Each row below holds a small network's activations on one input, seen along a few directions.
In each table, some parts of the input vary, and every possible input appears once, in random order.
Descriptions start from the smaller parts, as in this example, which fits no table here: one of 8 places around a ring, together with either a single point or one of 11 places along a line or (one of 2 separate values, together with one of 6 places along a line).
Shared parts are said once, and a part with two or three values counts as separate values.
In the rows, zero is written as 128.

Other details of the inputs shift rows strongly along two fixed directions, in all tables alike. That doesn't count.

Table:
x1: [130, 118, 115, 180, 156, 128, 92, 142, 90, 133, 166, 161, 78, 180, 142]
x2: [131, 125, 128, 177, 138, 131, 128, 178, 112, 114, 159, 111, 114, 153, 123]
x3: [128, 131, 140, 100, 115, 135, 140, 104, 151, 129, 113, 112, 165, 103, 116]
x4: [128, 142, 157, 69, 125, 113, 125, 90, 122, 145, 83, 141, 141, 93, 125]
x5: [125, 139, 147, 74, 114, 121, 144, 87, 122, 152, 92, 136, 148, 107, 101]
x6: [112, 131, 122, 198, 149, 121, 118, 181, 109, 111, 175, 118, 93, 162, 143]
x7: [124, 127, 136, 177, 140, 128, 129, 183, 102, 118, 163, 109, 116, 152, 120]
x8: [102, 138, 133, 95, 111, 121, 155, 109, 155, 123, 116, 115, 164, 117, 137]
x9: [180, 152, 154, 54, 174, 106, 77, 193, 50, 165, 132, 123, 80, 120, 113]
x10: [74, 116, 104, 211, 108, 136, 148, 83, 175, 96, 137, 144, 137, 155, 174]
x11: [153, 126, 115, 100, 116, 138, 128, 106, 168, 122, 107, 121, 152, 105, 121]
x12: [116, 139, 126, 82, 110, 124, 150, 114, 159, 123, 111, 114, 159, 114, 134]
x13: [116, 130, 137, 100, 106, 135, 157, 113, 152, 122, 113, 111, 173, 117, 121]
x14: [193, 144, 139, 61, 150, 123, 104, 202, 98, 145, 137, 88, 118, 101, 85]
x15: [135, 131, 136, 104, 115, 133, 141, 103, 156, 126, 109, 116, 161, 103, 116]
x16: [140, 125, 115, 102, 107, 139, 144, 114, 166, 117, 108, 117, 158, 123, 127]
x17: [134, 130, 123, 105, 110, 137, 149, 114, 166, 117, 109, 116, 161, 123, 126]
x18: [153, 111, 118, 58, 112, 135, 139, 109, 137, 147, 90, 143, 134, 88, 122]
x19: [96, 112, 115, 225, 115, 147, 140, 73, 178, 98, 132, 145, 143, 145, 155]
x20: [120, 124, 131, 186, 157, 119, 109, 154, 73, 146, 168, 147, 78, 169, 115]
x21: [118, 138, 161, 83, 114, 111, 138, 97, 114, 140, 85, 137, 146, 90, 108]
x22: [88, 115, 113, 191, 127, 144, 118, 42, 147, 121, 123, 184, 119, 164, 182]
x23: [125, 125, 103, 190, 145, 122, 110, 180, 111, 110, 172, 120, 85, 160, 147]
x24: [109, 134, 162, 198, 157, 118, 115, 160, 60, 141, 153, 136, 80, 143, 114]
x25: [156, 124, 106, 104, 115, 137, 124, 103, 169, 118, 108, 123, 149, 110, 125]
x26: [54, 122, 128, 202, 108, 132, 159, 86, 157, 103, 141, 134, 153, 151, 165]
x27: [140, 126, 117, 68, 125, 132, 127, 84, 140, 149, 107, 152, 138, 126, 119]
x28: [144, 117, 107, 175, 136, 134, 118, 173, 120, 112, 155, 118, 103, 156, 130]
x29: [190, 118, 121, 43, 155, 112, 85, 236, 55, 169, 149, 121, 67, 80, 104]
Description of these inputs: either one of 2 separate values or one of 9 places around a ring or (one of 3 separate values, together with one of 6 places along a line).
Q: A walk changes only the place on the ring of 9. It starts at x1 and steps to x22. List the rest of the walk in order.
A: x9, x4, x21, x24, x5, x20, x27
Q: Which other rows does x3 become when the place on the line of 6 takes its other values? List them by row number.
A: x11, x14, x15, x19, x25

Table:
x30: [117, 129, 126, 121, 111, 134, 154, 117, 154, 117, 115, 116, 150, 131, 132]
x31: [133, 119, 134, 115, 140, 117, 120, 159, 86, 150, 139, 139, 100, 128, 116]
x32: [112, 130, 139, 123, 110, 124, 138, 118, 143, 112, 108, 111, 154, 93, 143]
x33: [106, 125, 124, 105, 114, 119, 135, 96, 133, 139, 116, 144, 132, 120, 136]
x34: [101, 124, 146, 236, 145, 136, 111, 132, 99, 120, 156, 147, 98, 167, 146]
x35: [114, 130, 123, 113, 114, 136, 145, 117, 154, 122, 129, 116, 161, 129, 129]
x36: [152, 129, 124, 124, 139, 129, 122, 157, 120, 133, 133, 119, 109, 119, 121]
x37: [109, 140, 123, 99, 117, 121, 131, 100, 139, 135, 115, 139, 135, 125, 139]
x38: [138, 121, 141, 116, 141, 127, 122, 155, 84, 148, 131, 137, 106, 122, 113]
x39: [131, 138, 144, 145, 143, 110, 120, 169, 109, 122, 141, 118, 110, 124, 109]
x40: [111, 127, 124, 121, 113, 135, 152, 120, 156, 117, 125, 117, 153, 134, 142]
x41: [130, 124, 115, 106, 118, 132, 131, 110, 155, 120, 112, 137, 141, 128, 151]
x42: [108, 111, 115, 217, 142, 140, 115, 134, 128, 117, 169, 137, 103, 150, 146]
x43: [135, 130, 130, 140, 126, 126, 135, 157, 117, 126, 135, 110, 128, 139, 107]
x44: [146, 130, 151, 112, 145, 129, 117, 153, 88, 142, 130, 130, 113, 122, 113]
x45: [154, 130, 120, 107, 133, 125, 117, 155, 118, 127, 124, 125, 112, 132, 127]
x46: [123, 135, 142, 117, 131, 126, 130, 89, 140, 133, 112, 131, 147, 130, 133]
x47: [151, 128, 119, 94, 138, 127, 107, 152, 122, 130, 136, 123, 125, 127, 129]
x48: [116, 143, 129, 99, 122, 121, 133, 93, 138, 130, 110, 132, 136, 123, 130]
x49: [158, 127, 120, 115, 131, 125, 115, 147, 115, 128, 121, 127, 115, 130, 114]
x50: [136, 123, 119, 126, 115, 138, 137, 101, 149, 130, 105, 129, 140, 109, 117]
x51: [150, 125, 126, 130, 138, 130, 113, 148, 118, 135, 146, 120, 116, 118, 108]
x52: [128, 124, 116, 117, 121, 136, 138, 109, 158, 129, 118, 131, 140, 114, 142]
x53: [86, 115, 121, 219, 114, 137, 151, 93, 153, 103, 149, 138, 144, 159, 143]
x54: [133, 120, 117, 121, 117, 133, 125, 97, 149, 121, 118, 140, 143, 127, 132]
x55: [150, 149, 140, 91, 150, 115, 110, 152, 102, 143, 130, 115, 117, 128, 112]
Q: Describe the family of inputs behind these rows.
A: either one of 2 separate values or one of 9 places around a ring or (one of 3 separate values, together with one of 5 places around a ring)
Q: Which of the alternatives is x43?
A: one of 3 separate values, together with one of 5 places around a ring
Q: Which other rows does x43 become when the place on the ring of 5 takes its other values? List them by row number.
A: x30, x35, x40, x53
Q: Which other rows does x54 become when the place on the ring of 5 takes its other values? List them by row number.
A: x41, x45, x47, x49

Table:
x56: [128, 135, 124, 160, 140, 127, 112, 134, 126, 115, 140, 128, 114, 154, 145]
x57: [126, 128, 137, 145, 126, 131, 142, 136, 132, 127, 135, 109, 140, 117, 107]
x58: [128, 123, 113, 124, 111, 141, 137, 92, 177, 117, 114, 124, 156, 107, 138]
x59: [110, 128, 132, 113, 102, 135, 162, 107, 164, 119, 117, 110, 175, 113, 122]
x60: [99, 136, 137, 95, 113, 118, 143, 75, 142, 138, 98, 145, 144, 110, 141]
x61: [119, 123, 114, 95, 102, 131, 151, 105, 164, 115, 103, 128, 158, 126, 143]
x62: [104, 137, 138, 102, 106, 128, 159, 106, 156, 118, 113, 113, 175, 126, 127]
x63: [126, 116, 102, 165, 141, 124, 103, 126, 116, 132, 162, 152, 97, 157, 126]
x64: [131, 114, 110, 143, 120, 134, 135, 153, 136, 116, 139, 121, 124, 131, 133]
x65: [116, 130, 138, 138, 139, 119, 117, 137, 91, 138, 135, 142, 100, 129, 130]
x66: [128, 127, 119, 107, 108, 131, 142, 89, 157, 121, 93, 140, 148, 125, 135]
x67: [118, 121, 139, 158, 140, 124, 111, 132, 89, 139, 139, 147, 101, 132, 134]
x68: [102, 140, 137, 128, 139, 109, 129, 134, 107, 139, 136, 135, 106, 130, 139]
x69: [128, 119, 147, 110, 117, 136, 131, 79, 141, 133, 96, 149, 153, 102, 130]
x70: [139, 121, 120, 163, 131, 132, 124, 131, 126, 124, 125, 139, 108, 135, 124]
x71: [132, 116, 119, 155, 154, 143, 113, 135, 97, 148, 155, 154, 91, 167, 139]
x72: [129, 124, 111, 151, 130, 136, 123, 154, 144, 113, 155, 112, 127, 134, 144]
x73: [117, 138, 147, 157, 133, 122, 131, 136, 112, 122, 136, 119, 128, 150, 118]
x74: [122, 132, 118, 149, 137, 127, 120, 156, 133, 111, 154, 115, 124, 153, 150]
x75: [185, 154, 156, 24, 140, 116, 120, 175, 99, 156, 109, 89, 138, 90, 67]
x76: [183, 138, 153, 40, 155, 114, 93, 188, 65, 162, 123, 116, 106, 95, 91]
x77: [136, 131, 122, 164, 138, 131, 113, 123, 134, 120, 135, 130, 115, 137, 136]
x78: [137, 112, 112, 157, 122, 134, 131, 140, 135, 120, 132, 128, 116, 123, 126]
Q: Describe the family of inputs behind these rows.
A: either one of 2 separate values or one of 6 places along a line or (one of 3 separate values, together with one of 5 places around a ring)
Q: Which other rows does x56 become when the choice among 3 separate values takes its other values? List them by row number.
A: x66, x73
Q: Which other rows belong to the same alternative as x76? List them by row number.
A: x60, x65, x67, x68, x69
